Each row below holds a small network's activations on one input, seen along a few directions.
Each table varies a few parts of the input and shows all the possible inputs, shuffled.
Descriptions start from the smaller parts, as in this example, which fits no table here: values(3) and (point or line(11) or (ring(5) and line(6))).
Shared parts are said once, and a part with two or three values counts as separate values.

Other details of the inputs shift rows strongly along two fixed directions, in all tables alike. That doesn't count.

Table:
R1: 2	-18	6	7	18	25	-15	-23	-1	-6	-17
R2: 26	-7	3	-3	1	30	-29	2	-1	-16	-43
R3: -4	3	-6	-9	-19	-34	17	21	2	10	28
R4: 4	-15	-12	-20	-21	-34	14	17	-2	13	28
R5: -12	-20	-11	-11	7	23	-17	-21	-12	-12	-14
R6: 4	-4	10	5	25	15	-3	-6	3	-13	-38
R7: 17	13	6	-9	-40	-21	-4	32	-7	0	21
R8: -10	-17	-3	-7	10	21	-18	-22	-11	-20	-14
R9: 8	-11	17	8	23	18	-14	-21	-3	-14	-26
R10: 12	-4	6	3	-12	-34	16	17	11	20	19
R11: 13	5	10	9	-10	-35	21	18	8	15	17
R12: -10	-1	1	-9	17	12	-2	-3	-6	-26	-33
R13: 2	13	13	1	-15	-38	14	13	-4	-6	24
R14: -6	-7	6	-6	16	14	-16	-19	-13	-26	-20
R15: 1	6	2	-6	-16	-38	20	21	-3	1	21
R16: 7	-6	15	7	25	14	-7	-12	1	-17	-36
R17: 14	-12	-4	-5	-18	-29	18	11	11	27	24
R18: -70	84	-57	46	8	91	5	-25	28	69	58
Each input here is: values(2) and (point or ring(8)).
- Changing only the values(2) part turns R8 into R1. The same change can be made to R3. Which row results? => R10

Table:
R19: 41	-28	18	-9	-18	-36	-5	12	-2	-4	-1
R20: -11	-10	-14	-6	13	21	-1	-11	2	7	-10
R21: -10	1	-4	-2	6	23	-3	1	-4	0	-15
R22: 31	-45	17	-14	-12	-42	1	1	-6	-1	6
R23: -1	11	-7	-2	5	22	-11	-5	2	-7	-13
R24: -4	14	-8	-4	6	20	-10	-4	0	-12	-15
R25: -10	4	-3	0	5	24	-10	-7	-7	-7	-9
R26: 6	40	-4	13	-44	-50	32	38	15	40	70
R27: -11	0	-10	1	7	19	-10	-11	-2	-7	-9
R28: -16	1	-11	-3	10	16	-2	-2	-1	-8	-15
R29: -13	7	-3	-2	6	22	-8	-6	-8	-11	-9
R30: -12	-4	-11	-2	9	18	-3	-3	1	-2	-17
R31: -1	9	13	27	25	15	-2	-15	10	-2	-18
R32: 45	-9	42	13	0	-44	6	10	7	-12	-11
R33: -7	0	-2	1	4	25	-11	-8	-5	-2	-9
R34: -2	5	11	19	31	15	4	-23	8	2	-12
R35: 37	-24	19	-12	-17	-39	-3	12	-5	-12	-2
R36: -10	-5	-13	0	8	22	-4	-4	2	3	-14
R37: 0	14	22	27	22	21	-1	-12	3	1	-18
R38: -15	8	-3	-3	7	21	-6	-2	-8	-11	-11
R39: -6	27	-7	9	-39	-56	39	28	13	46	82
R40: 23	-35	16	-17	-10	-45	3	1	-9	-13	6
R41: 19	-27	17	-13	-12	-48	4	12	-11	-21	-1
R42: -19	-2	-13	-10	15	16	2	-9	-1	-3	-11
R43: 1	5	-10	-2	6	24	-6	1	5	3	-18
R44: -36	63	-27	28	-24	17	23	16	17	55	67
R45: -8	-4	-9	2	6	21	-11	-12	0	-3	-9
R46: 18	-32	16	-20	-7	-50	7	5	-11	-18	2
R47: -3	-9	-10	4	6	23	-13	-11	2	5	-9
R48: -7	14	-9	-5	8	20	-4	4	2	-7	-19
R49: -16	6	-4	-4	8	21	-3	2	-6	-7	-15
R50: -16	-1	-11	-8	13	16	-4	-16	-3	-8	-6
R51: -30	59	-25	31	-26	19	15	10	17	57	72
R52: 26	-38	16	-16	-11	-44	3	0	-8	-8	6
R53: -14	3	-9	-2	8	16	-8	-10	-3	-12	-10
R54: 29	-15	19	-15	-14	-43	2	17	-7	-21	-6
- Changing only one part turns R43 into R36. The same change can be made to R35. Which row results? => R45
- What is each input in this table made of? => line(4) and (point or ring(8))
- A walk changes only the line(4) part. It starts at R48 and steps to R49. List the rest of the walk in order. => R28, R42
- Change only the line(4) part in R27. List by row number the other rows that result. => R23, R25, R40
